Each row has a name. After each piece below comes the name of the row it's from, unless a question asks for something else. Each question is about the rows just above it.

[ 0.33  1.25  3.69  0.79 -2.90 -0.55  1.63 -0.71 -2.39 -0.74 -0.13 -0.43
  1.91 -4.64 -0.78 -0.83 -1.18  0.54  1.09 -1.27  1.12 -1.19  0.52 -0.75
  0.14 -0.01  0.73  1.81 -1.69  4.68 -0.90 -0.91  0.10  0.98 -1.49  0.12
 -1.07  0.08 -0.95 -0.94  0.94 -0.22 -0.03  1.05 -2.22] -> <96>
[-0.54 -0.83  0.37 -0.41  0.43  1.44 -0.71  0.41 -1.20 -2.24  1.20 -0.88
  0.98  1.71  1.24 -0.18 -0.84 -0.28 -0.28  1.27  0.86  0.86 -0.97 -1.75
  0.01 -0.80 -0.72  0.70  0.45  8.39 -0.16  1.19  2.63  0.96 -0.82 -1.42
  0.77  2.03 -0.41 -0.80 -1.93 -0.34  0.27 -1.01 -0.38] -> <193>
[ 0.25  1.04 -4.71 -4.71  0.82 -0.23  2.58 -2.07  2.33 -2.18  0.37 -0.18
  3.31  1.22 -4.71 -0.39  0.27 -0.68  1.25 -2.65  0.95 -0.73  0.39  0.39
 -1.04  0.91  0.56  0.51 -3.05  1.09  1.12  2.54  1.41 -2.61  0.32  0.37
 -0.75 -1.30  0.48  1.70  0.38  0.40 -0.96 -4.71  2.39] -> <123>
[ 1.03 -0.45 -2.02 -0.82 -0.37 -0.18 -0.73  1.38  2.44 -6.19  0.08  1.28
  1.11  2.75  2.55 -0.46 -0.58 -1.68 -0.30 -0.40  0.64  1.14  0.65 -2.49
 -1.13 -1.50 -1.59  1.43  1.58 -4.00 -0.77  1.38 -1.51 -1.74  0.15  2.99
 -1.57 -1.52 -0.74 -6.21 -1.66 -0.02  0.66  1.95  1.14] -> <80>
[ 1.43  1.13  2.36 -0.52 -0.57 -0.71  0.36  0.42  0.08 -0.23  0.64 -1.60
  2.39  1.48 -1.86 -0.74 -0.51 -0.27  0.02  1.13  0.01  1.36 -0.88 -0.54
  1.78 -2.70  1.03  0.12 -0.92  1.03 -0.70 -1.77  0.96 -4.31 -1.12  0.74
  1.08  0.08 -0.10  3.12 -1.14  0.04 -0.63 -1.34  0.92] -> <201>
[-1.65  2.44  0.96 -0.37  0.97  0.27 -1.76  1.13 -0.87  2.44 -0.19  1.49
  2.56 -1.57 -1.73  0.47  1.35  0.79 -0.69 -2.16  0.52 -1.86  0.20 -1.87
 -1.06  0.42  0.55  2.44 -1.34  0.44 -0.47  2.08 -0.87  2.38  0.56  0.15
  1.18  0.79  0.72 -0.93 -1.02 -0.72 -0.10  0.97 -0.78] -> <55>
[ 1.03  0.12 -0.91  0.02  0.02  1.26  0.33  1.25  3.67  1.21  0.86 -0.76
 -0.56  2.64  0.47  0.02 -1.84 -0.52  0.54 -3.28  0.49  2.42 -0.46  1.56
 -0.77 -1.66 -0.49  0.86 -0.84 -3.75  0.74 -2.12  0.61 -1.69  0.06  0.86
  1.41  0.37  0.84  0.80 -0.78 -0.62  0.42  2.18  2.44] -> <43>
Times [0.98] occurs in <55>: => 0
Which row holds [ 1.03  0.12 -0.92]? => <201>
After [ 0.98 -1.49], its row goes on with => [ 0.12 -1.07  0.08 -0.95 -0.94  0.94 -0.22 -0.03  1.05 -2.22]
Count of [2.44] in <55>: => 3
which: [0.33 1.25 3.67] => <43>
Times [-4.70] occurs in <123>: => 0

[-7.92  1.33 -3.12 -6.88 -1.58  2.41 -0.28]  <14>
[ 4.72 -1.55  4.72  0.13  4.72  4.72  0.67]  <196>
[-0.79 -0.80 -0.80  2.79 -0.80 -0.88  1.22]  <80>
[-0.80 -0.42 -0.79  0.87 -0.88  2.79  0.58]  <43>
[-6.88 -1.56 -0.79  0.13  0.27 -1.92 -0.65]  <201>
After [ 4.72 -1.55  4.72  0.13], its row goes on with => [4.72 4.72 0.67]
which: [-6.88 -1.58] => <14>
Times [4.72] occurs in <196>: => 4
Times [-0.80] occurs in <80>: => 3
[-6.88 -1.56 -0.79  0.13] is in which row? => <201>
which: [-0.80 -0.42 -0.79  0.87 -0.88  2.79] => <43>

[ 3.79 -5.19  0.53 -3.84  0.76] : <123>
[ 4.80 -4.54  2.80 -1.70  0.77] : <196>
[ 4.29 -2.93  1.92  2.01 -0.12] : <90>
[-3.27 -2.70  3.27  1.73  1.68] : <50>
[ 1.38 -1.33  0.80 -0.67  0.69] : <80>
[ 3.79 -2.61  0.53 -2.61  3.79] : <43>
[ 4.08 -4.37  0.94  0.35  0.99] : <96>
[ 1.70  1.78 -3.27  0.35  1.00] : <55>
[ 0.57 -1.32  0.80  1.64  1.09] : <193>
[3.78 0.78 3.31 3.22 5.79] : <177>
[ 2.29  1.64 -3.71 -2.07 -2.86] : <201>
which: [-2.61  0.53] => <43>
The row with [-3.27  0.35] is => <55>
The rest of the row after [ 3.79 -5.19  0.53 -3.84]: => [0.76]
Times [3.79] occurs in <43>: => 2
After [-1.33  0.80], its row goes on with => [-0.67  0.69]
Which row holds [-3.84  0.76]? => <123>

[-0.98  1.92  0.21 -2.47 -1.82  3.06 -5.59  2.98  1.15 -2.70  2.46 -1.01
 -1.92 -2.12  3.01  1.19  0.06 -2.10 -1.51 -0.39 -0.46 -4.49 -3.57 -1.51
  1.95 -4.93 -1.54]  <196>
[ 0.54  0.84 -0.42  2.06  1.15 -3.34  4.86 -2.82 -1.57  1.12 -2.29  1.74
  0.84  1.12 -3.20 -1.64 -2.11  3.65  0.84  0.42 -0.01 -2.11  1.71 -0.74
 -2.11  3.42 -2.11]  <55>
[-1.90 -0.20 -1.05 -2.04 -2.18  0.83 -4.00  0.29 -0.62 -2.02 -4.41 -3.31
 -2.03 -2.95  0.09 -1.52 -2.04 -1.17 -1.87 -1.17 -1.87 -1.52 -1.17 -1.11
 -0.47 -4.06 -1.21]  <193>
[-0.51 -1.55 -1.16 -3.20 -2.29 -4.59 -2.41 -3.83 -2.16 -1.89 -2.95  0.09
 -2.03 -2.28 -1.38 -1.64 -3.20 -3.31 -1.40 -0.23 -0.64 -0.16 -3.43 -1.36
 -2.59 -3.19  0.73]  <96>
How many times does <193> hold [-1.52]? => 2
which: [-1.89 -2.95  0.09 -2.03 -2.28 -1.38 -1.64 -3.20 -3.31] => <96>
Count of [-2.10] in <55>: => 0
Times [-3.20] occurs in <96>: => 2
which: [-3.20 -1.64 -2.11] => <55>
After [2.06 1.15], its row goes on with => [-3.34  4.86 -2.82 -1.57  1.12 -2.29  1.74  0.84  1.12 -3.20 -1.64 -2.11
  3.65  0.84  0.42 -0.01 -2.11  1.71 -0.74 -2.11  3.42 -2.11]
which: [ 3.42 -2.11] => <55>

[ 1.88  3.50 -3.16  4.64 -2.88] = <177>
[-0.35 -4.64  6.65 -5.30  1.18] = <14>
[ 5.22 -4.32  0.92  0.91  0.92] = <55>
[-0.19  4.70  4.71 -0.19 -1.01] = <50>
[ 1.64 -4.34 -0.47 -7.19 -4.59] = <123>
[ 3.28  3.05 -3.33  7.00 -1.66] = <80>
[-1.76  2.99 -3.24 -0.77 -4.39] = <90>
[-1.76  2.98 -3.24 -0.77  4.88] = <96>
The rest of the row after [-1.76  2.99 -3.24 -0.77]: => [-4.39]
The row with [-3.33  7.00] is => <80>
Times [0.91] occurs in <55>: => 1
Count of [4.71] in <50>: => 1

[-1.43 -0.10 -0.13  1.95 -0.51  0.37 -0.16 -0.24 -2.58  3.08 -1.49] : <55>
[-0.86 -1.46  0.28  2.22 -0.87  2.96  0.96  0.08  2.96  2.96  2.96] : <90>
[-1.45 -1.46  0.27  2.22 -0.87  3.56  2.05 -1.89 -2.75 -2.75 -1.46] : <96>
[ 0.22 -0.66  3.40 -0.16  0.63  1.66 -3.03 -0.56 -0.89 -1.31  0.33] : <193>
Times [-1.46] occurs in <96>: => 2
Go on from [-1.46  0.27  2.22 -0.87  3.56] to the end of its row. => [ 2.05 -1.89 -2.75 -2.75 -1.46]
Count of [2.96] in <90>: => 4

[ 2.26 -0.67  1.97  0.41]  <14>
[ 7.91 -0.67  1.97  0.41]  <55>
[0.50 0.07 8.27 2.20]  <177>
[1.95 2.60 5.99 2.20]  <123>
[5.02 3.43 5.99 5.99]  <201>
[5.57 3.69 2.61 2.20]  <96>
[5.23 0.08 8.27 3.12]  <43>
Times [5.99] occurs in <201>: => 2
After [0.07 8.27], its row goes on with => [2.20]
which: [2.60 5.99 2.20] => <123>

[ 1.35 -0.45 -1.76  6.90 -0.25 -0.23  1.62 -2.09 -1.04  6.90 -3.32 -1.04
  0.52] = <123>
[ 1.23 -0.82 -0.37  4.07 -0.18  0.23  1.37 -2.84 -4.39  7.08 -2.01 -1.04
  3.32] = <196>
[ 1.23 -0.82  6.91  4.89 -0.25  1.37  0.23 -2.84 -4.39  7.08 -2.01 -0.66
  5.13] = <43>
The rest of the row after [-1.76  6.90 -0.25]: => [-0.23  1.62 -2.09 -1.04  6.90 -3.32 -1.04  0.52]
How many times does <123> hold [6.90]? => 2
Where do [ 0.23  1.37 -2.84 -4.39] appear? => <196>

[-6.52 -5.98 -0.73  2.06 -6.24  2.21  6.22  4.24 -6.92] : <90>
[ 4.81  0.62 -4.59 -6.79  3.29 -6.19 -5.76 -4.76  4.84] : <123>
[ 2.43 -4.52 -5.84 -6.03 -2.81 -6.01  0.07 -3.99 -1.01] : <193>
[ 4.81 -6.38 -4.59 -6.75  3.29 -6.19 -5.76 -4.76  4.84] : <196>
[-6.54 -4.09 -0.26  3.78 -6.15  2.21  6.23  4.24 -7.03] : <177>
[ 2.88  2.88 -6.83 -6.39 -2.31 -6.39  0.08 -4.40  0.26] : <43>
[ 3.28  1.49 -6.20 -5.94  2.23 -6.19 -0.66 -1.89  3.28] : <96>
[-0.33 -6.96 -1.09  2.19 -6.70  1.22  5.55 -0.32 -6.70] : <201>
[-0.78 -6.28  0.34 -0.30 -5.61 -0.26 -2.66 -4.13 -3.75] : <50>
Count of [-0.32] in <201>: => 1
The rest of the row after [2.21 6.23 4.24]: => [-7.03]
which: [ 2.88 -6.83 -6.39 -2.31] => <43>
Times [-6.39] occurs in <43>: => 2
After [-4.52 -5.84], its row goes on with => [-6.03 -2.81 -6.01  0.07 -3.99 -1.01]

[0.75 1.05 1.37 0.03]  <196>
[ 0.02  1.76 -5.96 -2.59]  <50>
[0.02 0.02 0.02 0.87]  <193>
[-0.61  4.12 -1.48  5.55]  <177>
[ 0.81 -3.90  0.85 -2.90]  <90>
[ 5.33  4.12 -1.48  5.55]  <55>
[-2.16 -7.43  2.99 -6.92]  <201>
[ 0.02  1.75 -5.96  0.87]  <96>
The rest of the row after [ 0.02  1.75 -5.96]: => [0.87]
How many times does <193> hold [0.02]? => 3

